Here are a small network's activations along a few directions, averaged over the inputs that share one value of a field.
Related values have similar rows: they may be neighbours, one step apart, or belong to one group.
(in the rows, 128 means zero)

Other fields vary at random and push rows far along two fixed directions, the same in every table; ignore that.

Values of U:
u1: [128  85 116 159 108 133 139 115 132 131  99 125 114  86 139 130 116 104
  88]
u2: [143 161 150 110 139 145 124 121 120 131 150 133 128 154 130 119 126 169
 166]
u6: [107 137 152 152 151 186 115 129 120 110 118  75  91  61 157 120 121  89
  89]
u7: [158  20 111 156  66  43 193 123 173 145  78 198 160 144 116 119  92 150
 120]
u3: [133 123 112 117 124 109 119 113 130 137 144 145 144 159 116 127 135 150
 147]
u9: [112 129 125 129 135 123 132 169 130 110 120 117 124 107 136 142 126  97
 106]
u5: [118 122 130 141 132 152 122 119 130 134 116 117 110 100 125 120 124 112
 103]
u8: [106 162 119 131 146 154 103 144 112 106 132  89 118  90 137 141 149  88
 104]
u4: [149 133 141 112 124 118 126 104 120 145 141 151 139 164 115 117 129 166
 167]
u10: [125 207 124  73 155 117 108 142 115 131 181 129 151 214 108 146 162 156
 190]
The values of U form a line.
Going along U from u2 by way of its neighbour u6, in what order are u1, u3, u5, u10 met? -> u5, u1, u3, u10
List every value one step from u9, in the order listed. -> u7

Values of B:
b3: [132 135 115 109 124  99 121 120 124 140 139 144 148 167 108 135 144 135
 151]
b1: [113 152 119 120 138 128 129 153 130 121 130 116 130 130 123 140 140 108
 120]
b6: [146  69 111 169  87 118 151  94 133 133  90 146 126  87 132 116 118 122
  98]
b5: [159  32 119 153  75  59 185 130 162 140  89 196 148 143 127 119  86 159
 128]
b2: [109 168 160 127 165 178 103 145 110 111 135  84 102  84 145 122 128 103
 115]
b4: [153 183 138  79 136 129 118  96 118 160 176 154 147 224  99 124 146 200
 205]
b7: [104 110 150 160 141 156 137 155 136 100 103  85  96  62 165 127 107  77
  79]
b8: [107 176 111 108 157 156  80 131 110 119 163  99 128 126 125 140 156 121
 129]
The values of B form a ring.
List every value one step from b1, in the order listed. -> b3, b5
List every value one step from b2, in the order listed. -> b4, b7

Values of V:
v29: [130 200 113  98 121 134 117 139 117 102 165 126 142 182 127 153 180 159
 180]
v18: [115  68 126 159 125 143 122 113 138 118 129 113 126 105 110 125 128  93
  77]
v25: [117  89 107 197 110 126 143 134 136  75  81  86 111  53 166 132 116  72
  53]
v2: [157  78 136 133 103  46 155 138 157 141 114 185 155 151 116 118 108 139
 158]
v21: [ 89 138 112 141 151 158  86 135 125 133 126  78  89  93 134 138 147  60
  81]
v4: [104 226 108  67 170 162  80 173 108 105 174  85 153 129 116 154 165 134
 143]
v20: [ 98 165 159 136 179 190 101 156 142  98 106  61  84  66 145 115 114  96
 112]
v28: [138 102 143 130 104  89 148 161 144 144 104 158 135 142 115 140 113 126
 136]
v16: [126 175 146 130 138 184 103  89 106 123 152  87  98  90 145 139 144 115
 113]
v14: [ 95 186 154 160 193 227  71 164 114  84 138  45  68  37 192 154  95  59
  78]
v30: [126 134 154  93 147 133 148 126 105 122 157 128 122 163 144 106 125 176
 154]
v13: [103  77  93 172 124 113 133 114 134 143  82 131  88  89 126 135  97  89
  59]
v5: [142 162 136 102 125 116 104 106  84 140 149 156 157 161 112 124 142 174
 181]
v9: [110  44  91 173  98 125 141 117 151 137  64 163  96  88 123 131 102  88
  42]
v11: [155  72 137 115 107  47 167 133 154 128 112 196 146 165 114 121 123 153
 152]
v3: [141  56 142 148  94  94 194 124 144 161  68 148 120 128 134 139  88 102
 113]
v12: [162  37 129 174  70 115 153  92 131 145  74 158 119  70 128 100 114 135
  96]
v23: [135  66 150 141 104 110 186 113 173 130  98 180 146 137 139  86 102 165
 122]
v1: [174  31 123 181  65 100 163  81 136 160  75 188 138  92 125  89 102 152
 110]
v15: [168  86  94 108  81  27 178 109 155 153 137 196 200 185 106 130 130 206
 157]
v19: [135  78 117 119 112  88 134  84 154 162 139 155 170 192  97 129 149 168
 176]
v27: [123 101 110 123 107 101 109  93 146 147 130 145 145 173 122 114 112 127
 121]
v8: [119 219 151 100 161 158 130 146 137 123 197 117 144 188 102 112 148 182
 185]
v6: [139 218 154  67 162 127 119 144 111 158 168 127 157 233  94 154 140 162
 200]
v7: [177 166 115  86 128 138 134  71 122 157 165 153 143 193 101 107 146 184
 185]
v17: [101 163  90 127 137 143 130 149 118  93 156 107 134  98 138 133 145 101
 142]
v26: [103 141  95 171 161 171 116 173 108  84 116  62 109  38 170 138 148  51
  62]
v10: [110 177 150 131 145 162  73 130  79 112 122  85 111  67 143 134 143  86
 118]
v24: [113 154 146  97 138 139 128 180 116 127 128 118 111 129 122 140 121  97
 121]
v22: [133 234 158  61 180 176  74 153  98 137 213 105 123 203 132 150 150 190
 215]
The values of V form 5 separate groups.
Which other values are in the same group as v16? Give them in the order they are listed. -> v5, v12, v1, v7, v10
Which other values are in the same group as v15? Give them in the order they are listed. -> v29, v25, v4, v17, v26
Which other values are in the same group as v20? Give them in the order they are listed. -> v14, v30, v23, v8, v22
Which other values are in the same group as v21? Give them in the order they are listed. -> v18, v13, v9, v19, v27
